m =
[[114 121 138 125 126 119 126 118 116 126 127 127 145 121]
 [130 132 134 113 136 109 130 116 138 111 135 130 134 121]
 [130 132 134 113 136 109 130 118 135 115 138 130 131 119]
 [117 121 118 134 126 129 145 125 122 142 118 144 134 125]
 [127 125 122 137 115 153 126 132 119 142 121 127 124 137]
 [114 121 118 134 128 129 145 128 122 142 118 141 138 123]
 [137 130 110 125 136 119 141 128 141 126 121 144 121 125]
 [114 118 138 122 126 119 130 118 119 123 127 130 148 121]
 [140 139 142 125 134 129 112 132 135 119 141 117 121 129]
 [124 121 150 131 118 138 115 130 113 126 132 113 134 133]
 [124 123 122 140 115 153 126 137 122 142 121 127 121 137]
 [137 139 142 122 134 129 112 132 131 115 141 117 121 127]]
Indices start at 1.
row 1 col 1 => 114
row 1 col 6 => 119
row 8 col 6 => 119
row 4 col 13 => 134
row 4 col 10 => 142
row 7 col 13 => 121
row 8 col 13 => 148
row 11 col 2 => 123
row 10 col 9 => 113
row 10 col 14 => 133
row 3 col 10 => 115
row 3 col 5 => 136
row 1 col 3 => 138
row 1 col 5 => 126
row 10 col 1 => 124
row 3 col 13 => 131
row 12 col 7 => 112
row 10 col 5 => 118
row 8 col 10 => 123
row 5 col 12 => 127
row 9 col 11 => 141
row 10 col 11 => 132
row 2 col 8 => 116
row 2 col 6 => 109
row 12 col 8 => 132
row 2 col 13 => 134
row 1 col 4 => 125
row 2 col 2 => 132
row 7 col 8 => 128
row 8 col 14 => 121
row 8 col 9 => 119
row 6 col 13 => 138
row 2 col 10 => 111
row 7 col 5 => 136
row 6 col 5 => 128
row 2 col 7 => 130
row 3 col 7 => 130
row 6 col 10 => 142

a =
[[132 152 127 133 132 116 133 129 147 133 114]
 [126 105 124 128 124 143 125 131 109 135 141]
 [130 148 136 121 135 110 128 120 144 127 114]
 [128 137 143 112 135 109 122 114 135 123 119]
 [132 139 112 149 123 138 138 143 137 142 125]
 [125 123 146 107 134 114 119 111 125 121 126]
 [133 149 118 144 127 127 137 138 145 139 118]
 [124 112 141 108 132 122 119 115 114 124 135]
 [128 113 116 140 121 148 131 139 115 140 139]
 [124 104 134 116 128 133 121 122 108 129 140]
 [125 124 144 106 135 112 120 113 125 122 128]
 [130 125 111 148 121 146 135 143 126 143 133]]
Indices start at 1.
row 1 col 1 -> 132
row 11 col 4 -> 106
row 9 col 1 -> 128
row 1 col 6 -> 116
row 6 col 11 -> 126
row 3 col 5 -> 135
row 6 col 9 -> 125
row 10 col 9 -> 108
row 8 col 5 -> 132
row 9 col 8 -> 139
row 12 col 5 -> 121
row 6 col 1 -> 125
row 2 col 5 -> 124
row 6 col 6 -> 114
row 12 col 6 -> 146
row 7 col 4 -> 144
row 1 col 10 -> 133
row 7 col 5 -> 127
row 11 col 8 -> 113
row 11 col 1 -> 125
row 9 col 4 -> 140
row 9 col 7 -> 131
row 4 col 4 -> 112
row 3 col 11 -> 114
row 5 col 10 -> 142
row 1 col 3 -> 127
row 3 col 2 -> 148
row 8 col 3 -> 141
row 10 col 10 -> 129
row 3 col 6 -> 110
row 12 col 7 -> 135
row 6 col 2 -> 123
row 11 col 9 -> 125
row 2 col 1 -> 126

W =
[[128 128 128 128 128 128 128 128 129 133 141 143 139 141 134 130]
 [128 128 128 128 128 129 130 137 145 150 147 138 131 128 128 128]
 [128 129 132 138 147 144 143 137 131 129 128 128 128 128 128 128]
 [132 139 147 150 144 136 130 128 128 128 128 128 128 128 128 128]
 [128 128 128 128 128 128 128 128 128 128 128 129 129 132 140 148]
 [128 128 128 128 128 129 130 135 143 150 147 140 133 129 128 128]
 [128 128 128 128 130 134 142 141 147 141 134 130 128 128 128 128]
 [148 149 144 136 130 129 128 128 128 128 128 128 128 128 128 128]
 [130 134 142 149 148 141 133 129 129 128 128 128 128 128 128 128]
 [128 128 128 128 128 128 128 128 128 128 128 128 129 130 135 144]
 [147 139 132 129 128 128 128 128 128 128 128 128 128 128 129 128]
 [128 128 128 129 128 128 128 128 128 128 128 129 133 141 143 148]
 [149 148 139 132 129 128 128 128 128 128 128 128 128 128 128 128]
 [131 137 146 150 146 137 131 129 128 128 128 128 128 128 128 128]
 [128 128 128 128 128 128 128 128 128 128 128 128 128 130 135 144]]
Indices start at 1.
(1, 1)	128
(2, 8)	137
(3, 8)	137
(6, 7)	130
(4, 4)	150
(14, 15)	128
(14, 9)	128
(12, 12)	129
(15, 11)	128
(4, 5)	144
(8, 3)	144
(8, 1)	148
(9, 9)	129
(6, 8)	135
(5, 1)	128
(4, 8)	128
(14, 12)	128
(9, 14)	128
(14, 16)	128
(11, 14)	128
(14, 3)	146
(9, 16)	128
(11, 13)	128
(2, 9)	145
(9, 3)	142
(4, 14)	128
(4, 6)	136
(6, 11)	147
(15, 14)	130
(3, 10)	129
(10, 2)	128
(11, 2)	139
(12, 10)	128
(9, 6)	141
(7, 2)	128
(13, 1)	149

A =
[[123 151 133 144 120 131 152 127 146 110 114]
 [134 131 135 119 122 129 133 115 124 110 143]
 [144 135 124 133 146 125 137 135 140 138 151]
 [132 142 127 123 131 127 124 144 127 132 133]]
Rows and columns are counted from 1.
(1, 1): 123
(3, 11): 151
(3, 9): 140
(1, 4): 144
(1, 8): 127
(2, 1): 134
(1, 2): 151
(1, 10): 110
(4, 8): 144
(4, 6): 127
(1, 3): 133
(2, 8): 115
(1, 7): 152
(3, 4): 133
(4, 7): 124
(3, 6): 125
(4, 3): 127

M =
[[147 127 133 119 125 133 119 119 130 126 125 140 129 115 131 132]
 [134 130 130 130 125 134 122 136 126 125 122 129 136 122 125 121]
 [126 136 134 134 119 138 114 156 127 114 107 111 130 125 120 115]
 [128 137 130 128 121 130 120 145 129 119 117 114 122 129 126 120]
 [132 132 131 131 123 135 120 141 126 122 118 124 134 123 124 119]
 [136 135 125 118 125 121 127 124 133 127 132 124 113 130 135 130]
 [146 126 136 125 124 139 116 125 128 124 119 141 138 112 126 128]
 [130 138 132 125 120 129 118 143 132 117 116 112 115 128 128 123]
 [126 136 134 134 119 138 115 156 127 114 108 111 130 125 120 115]
 [136 134 125 118 126 121 128 121 132 129 134 127 116 129 135 130]
 [132 135 134 128 120 135 116 145 129 117 112 118 126 123 124 121]
 [123 136 131 136 121 135 118 156 126 117 112 110 132 128 120 113]
 [134 138 128 118 122 123 123 131 135 121 124 117 108 130 134 129]
 [142 125 132 127 127 136 120 125 125 128 124 141 142 115 126 125]]
Rows and columns are counted from 1.
row 1 col 1 -> 147
row 14 col 1 -> 142
row 13 col 14 -> 130
row 7 col 9 -> 128
row 2 col 1 -> 134
row 11 col 2 -> 135
row 6 col 10 -> 127
row 3 col 13 -> 130
row 14 col 14 -> 115
row 12 col 12 -> 110
row 11 col 3 -> 134
row 3 col 15 -> 120
row 9 col 10 -> 114
row 1 col 14 -> 115
row 1 col 11 -> 125
row 5 col 2 -> 132
row 9 col 14 -> 125
row 10 col 16 -> 130
row 12 col 13 -> 132
row 14 col 12 -> 141
row 6 col 4 -> 118
row 2 col 11 -> 122
row 5 col 12 -> 124
row 8 col 8 -> 143
row 2 col 8 -> 136
row 1 col 12 -> 140
row 10 col 9 -> 132
row 10 col 15 -> 135
row 6 col 7 -> 127
row 2 col 13 -> 136
row 14 col 9 -> 125
row 2 col 5 -> 125
row 8 col 4 -> 125
row 2 col 2 -> 130

arr =
144,147,117,141,130,116
113,115,147,140,136,117
118,137,116,133,125,121
132,112,153,123,136,143
138,154,101,134,122,121
131,148,104,132,122,120
121,132,121,127,125,128
136,154,102,142,125,111
114,129,122,131,126,123
118,116,138,118,128,142
143,144,120,140,131,117
Indices start at 1.
row 1 col 1 = 144
row 8 col 4 = 142
row 8 col 2 = 154
row 2 col 2 = 115
row 5 col 1 = 138
row 3 col 6 = 121
row 2 col 6 = 117
row 6 col 2 = 148
row 9 col 1 = 114
row 3 col 3 = 116
row 10 col 3 = 138
row 7 col 4 = 127
row 2 col 3 = 147
row 2 col 1 = 113
row 1 col 2 = 147
row 10 col 6 = 142
row 5 col 2 = 154
row 5 col 3 = 101
row 11 col 1 = 143
row 4 col 1 = 132

B =
[[126 134 125 125]
 [125 134 125 130]
 [150 115 124 150]
 [137 120 128 140]]
Indices start at 1.
(1, 1) = 126
(3, 2) = 115
(1, 3) = 125
(1, 2) = 134
(4, 4) = 140
(2, 3) = 125
